Each row below holds a small network's activations on one input, seen along a few directions.
Each table varies a few parts of the input and shows all the possible inputs, shuffled.
Descriptions start from the smaller parts, as in this example, which fits no table here: one of 3 separate values, together with either a single point or one of 9 places along a line or (one of 6 places along a line, together with one of 8 places around a ring).
Shared parts are said once, and a part with two or three values counts as separate values.

A family of inputs:
x1: [-4.38  1.85 -4.07 -0.76  1.35 -0.61  1.63 -2.40  1.75  3.77 -0.77  4.50
  1.53]
x2: [-2.19 -1.61 -3.63 -1.99  2.05 -0.32  1.78 -1.41  0.63  1.93  3.53  1.11
  1.61]
x3: [ 4.32 -3.85 -0.17  2.24  2.44  3.00  3.14 -2.70 -0.16 -0.94  4.14  0.70
 -0.61]
x4: [-1.15  4.58  1.17 -1.13  1.12 -1.35 -3.26  1.61  0.06  5.49 -2.41  1.62
  1.33]
x5: [ 3.09  0.18  2.81  1.88  0.86  0.22 -2.46  4.19 -2.84 -0.52  1.66 -1.25
 -0.48]
x6: [-2.73  1.92  3.60 -0.32 -6.09 -1.76 -1.88 -2.71  3.92 -2.25 -7.67 -7.16
 -0.79]
x7: [ 1.96  2.29  0.84 -1.11  1.84 -0.46 -1.97  4.60 -2.54  0.42  1.51 -1.90
 -0.87]
x8: [ 1.05  2.90  0.69 -2.20  0.23 -2.73 -4.25  1.74 -1.29  1.41 -1.51  1.03
  3.20]
x9: [-0.44 -1.99 -3.39 -1.75 -0.17  1.82  4.06  0.15 -0.83 -0.69  2.51  2.17
 -2.68]
x10: [-7.14 -2.60 -1.16  1.20 -3.36 -1.89  3.65 -4.36  2.69 -5.53 -3.54 -4.49
 -0.62]
x11: [ 0.65 -4.24 -1.48  2.00 -0.96  2.41  3.28  0.43 -1.19 -2.47  2.31  3.36
 -2.37]
x12: [ 6.96  0.58  4.79  1.96  0.69  1.66 -3.72  0.85 -0.19 -0.61  0.24  0.32
  0.76]
Question: Describe the family of inputs behind these rows.
Answer: one of 2 separate values, together with either a single point or one of 5 places along a line
Question: The inputs of x12 and x3 match in every part but the choice among 2 separate values. If x7 is changed in the same way as x12 into x3, which row does it become?
Answer: x9
Question: Change only the choice among 2 separate values in x4. List by row number the other rows that result.
Answer: x1

A family of inputs:
x13: [ 3.12  1.53  4.91 -1.10  1.43 -0.04 -3.25  3.43  0.95  1.00 -3.01 -2.75
 -5.84]
x14: [ 3.01 -2.58  4.01 -1.35  1.79  0.21 -1.47  5.47 -5.90 -1.65  1.25 -2.55
 -1.51]
x15: [ 2.34  6.45  4.34  1.43 -2.20 -1.60 -6.02  2.81 -4.50  1.54 -1.88 -1.28
 -0.39]
x16: [-4.56  0.63 -1.56  1.94  2.35 -1.06  1.27 -3.52  4.66 -0.82 -1.65 -4.01
  1.18]
x17: [ 5.26  0.16 -1.04 -1.82  1.70  1.42 -1.01  8.12 -2.51  1.24  3.32 -2.77
 -0.31]
x18: [-6.43  0.85 -3.14 -1.65  3.36 -2.70  2.84 -2.51  1.05  2.71 -1.02  0.32
 -0.11]
x19: [-2.74 -1.15 -1.64 -0.83 -1.13  2.86  4.03 -1.10 -0.43  0.92  0.09  3.79
 -0.26]
x20: [-5.00 -0.17 -4.08 -4.61  0.26 -2.52  1.34 -3.15  1.13 -0.32  0.59  1.65
 -0.46]
x21: [ 1.83 -0.80 -1.80 -1.21  1.84  0.19  1.30 -3.87 -0.46  0.84  1.26  6.99
  2.86]
x22: [ 1.34  6.03  3.15  0.91  0.75 -1.84 -6.40  6.80 -0.80  3.29  1.40  0.76
  0.27]
x23: [ 0.59 -2.02 -1.68  0.58 -0.38  0.64  3.93 -3.64 -1.71  0.83  1.29  4.99
 -1.14]
x24: [ 3.30  1.07  7.49 -0.51 -2.04 -1.98 -2.32  2.08 -5.19 -0.09  0.40 -2.98
 -0.19]
x25: [ 2.00 -2.61 -0.34  3.67 -1.28  1.98  2.46 -4.43  1.47 -3.04  0.47  0.42
  0.38]
x26: [-1.21 -1.82 -0.30  2.24 -2.21  4.27  2.72 -1.84  3.00 -2.53 -0.64 -0.82
  1.10]
x27: [-3.91 -2.41 -3.03 -1.80 -2.34 -1.19  3.95 -1.44 -0.26  0.64 -1.89  2.01
 -1.48]
x28: [-2.42 -2.80 -1.56  1.72 -3.31 -0.01  2.52 -2.12  3.11 -3.12 -2.69 -2.48
 -0.09]
x29: [-3.31 -0.33 -2.55 -0.91 -1.13 -1.17 -0.14 -3.67  4.72 -4.19 -0.14 -2.76
  0.88]
x30: [ 3.14 -1.22 -0.42  2.08  1.12  1.23  0.07 -4.40  2.71 -2.86  0.28  2.51
  4.49]
x31: [ 3.66  1.20 -0.74  1.22  1.42  1.29 -5.81  6.97 -1.04  5.60  2.58 -1.03
  0.63]
Question: Describe the family of inputs behind these rows.
Answer: either a single point or one of 6 places around a ring or (one of 2 separate values, together with one of 6 places along a line)
Question: Change only the choice among 2 separate values in x26. List by row number the other rows that result.
Answer: x19

A family of inputs:
x32: [ 5.76  0.92  2.52  2.95  2.11  3.02 -1.88  4.89  1.61 -2.65 -1.54 -2.79
 -2.22]
x33: [ 2.69 -3.74 -3.41 -0.22 -0.73  1.88  2.75 -0.99  0.92 -1.32  0.50  4.07
  1.73]
x34: [-2.13 -0.51  3.45 -2.75 -2.54 -1.92  0.35  3.02 -4.28  3.90 -1.14  0.55
 -2.21]
x35: [ 1.74 -3.22 -2.27 -1.82 -0.14  3.46  2.10 -3.27  0.65 -3.06  0.99  2.11
  0.26]
x36: [-2.56 -2.67 -0.34  3.30 -2.79  1.82  3.32 -6.34  3.65 -1.98 -2.96  1.22
  2.76]
x37: [-5.63 -0.17 -2.72 -1.66 -1.26 -0.85  2.72 -3.88  3.12 -0.04 -1.21 -0.61
 -0.81]
x38: [ 1.25 -2.31 -0.05  0.83 -0.19  0.41  4.43 -7.00  2.45 -1.56 -2.04  0.35
  1.62]
x39: [ 3.87  3.02  1.98  3.03 -0.44  2.79 -4.22  0.31 -0.69  0.85  2.52  0.72
  2.30]
x40: [-1.20  1.46  3.74  4.36 -0.40 -2.47 -1.87 -5.36  4.01 -6.30 -2.86 -3.84
  0.53]
x41: [ 0.11  4.03  1.13  0.12  2.29  0.14 -1.72  6.22  1.49  0.20 -0.37 -4.28
 -3.21]
x42: [ 2.85 -0.70  2.42  1.24 -2.53 -0.72 -0.37  1.54 -6.42  0.25  2.83  3.81
  1.84]
x43: [-2.11 -0.31 -4.46 -3.16  1.64 -0.41  2.09 -1.78  1.10 -0.14  1.09  1.22
 -2.08]
x44: [-1.12 -1.89 -5.15 -0.75  2.99 -1.42  3.93  0.10  1.07  3.54  2.65  3.53
 -1.41]
x45: [ 4.67  1.37  1.47 -0.29 -1.28  1.35 -3.49 -0.34 -2.61  1.13  2.54  2.90
  3.61]
x46: [-2.81 -2.35 -5.01 -2.11  2.01 -1.51  2.72 -0.61  1.91  1.69  2.40  2.29
 -0.31]
x47: [ 1.97 -4.76 -4.19  2.09  0.54  1.84  1.94 -1.64  0.52  1.06  3.21  4.04
  1.57]
x48: [-6.28  4.59  1.51 -0.57 -1.69 -3.90 -2.53 -2.90  5.25 -3.73 -2.20 -4.86
 -1.82]
x49: [ 2.43 -1.80  3.75 -1.04 -2.10  2.68  1.14  1.41 -4.48 -1.55 -0.15 -3.92
 -2.37]
x50: [-6.97 -0.03 -2.50 -0.42  0.80  0.07  1.67 -5.27  3.84  0.28 -4.19  1.32
  0.29]
x51: [-2.42  1.00  2.07 -2.24 -0.58 -0.51  1.17  3.67 -4.38  0.93 -1.48 -4.22
 -3.36]
x52: [-1.15 -1.08  1.72 -2.63  2.34 -2.42 -1.72  5.92  0.40  0.53  0.41 -5.51
 -1.85]
x53: [ 1.99 -3.11 -1.65 -0.49  0.19  0.73  3.55 -3.81  1.62 -3.27 -2.28  1.19
  2.74]
x54: [-2.10 -0.76 -3.74 -1.94  1.67 -3.21  3.89 -2.49  1.50 -0.06 -1.13  0.67
 -1.46]
x55: [ 2.82 -2.76  3.09  0.63  2.94  1.86 -1.82  4.18 -1.29 -3.91  1.44 -4.36
 -1.88]
x56: [ 0.04  5.41  0.07  1.04  1.81 -3.18 -3.91  2.25  0.29  3.74  2.35  0.99
  1.95]
x57: [ 0.15  5.13 -0.74 -1.75  1.81 -0.31 -3.74  1.54 -2.57  2.36  1.17  4.14
  1.30]
x58: [-0.96  1.62  1.42 -1.53 -0.34 -2.09 -0.12  2.15 -5.64  4.45  0.30  3.19
  1.51]
x59: [ 3.73  2.77  1.71  4.17 -1.43  3.66 -4.43  2.93  1.12  0.17 -0.24 -2.23
  1.21]
x60: [ 1.29 -3.04  4.13  0.60 -4.11  0.40 -0.40  2.02 -5.99  0.06 -0.06  1.22
 -0.68]
x61: [ 0.08  3.90  0.04  1.02 -0.61 -1.18 -5.55  3.55  1.86  4.42 -0.55 -2.92
  0.42]
Question: The inputs of x45 and x57 match in every part but one. If x60 is changed in the same way as x45 into x57, which row does it become?
Answer: x34
Question: Describe the family of inputs behind these rows.
Answer: one of 2 separate values, together with either a single point or one of 6 places along a line or one of 8 places around a ring
Question: Change only the choice among 2 separate values in x35. List by row number the other rows that result.
Answer: x43
Question: A walk changes only the place on the line of 6. It starts at x47 and steps to x33. List the rest of the walk in order.
Answer: x35, x53, x38, x36
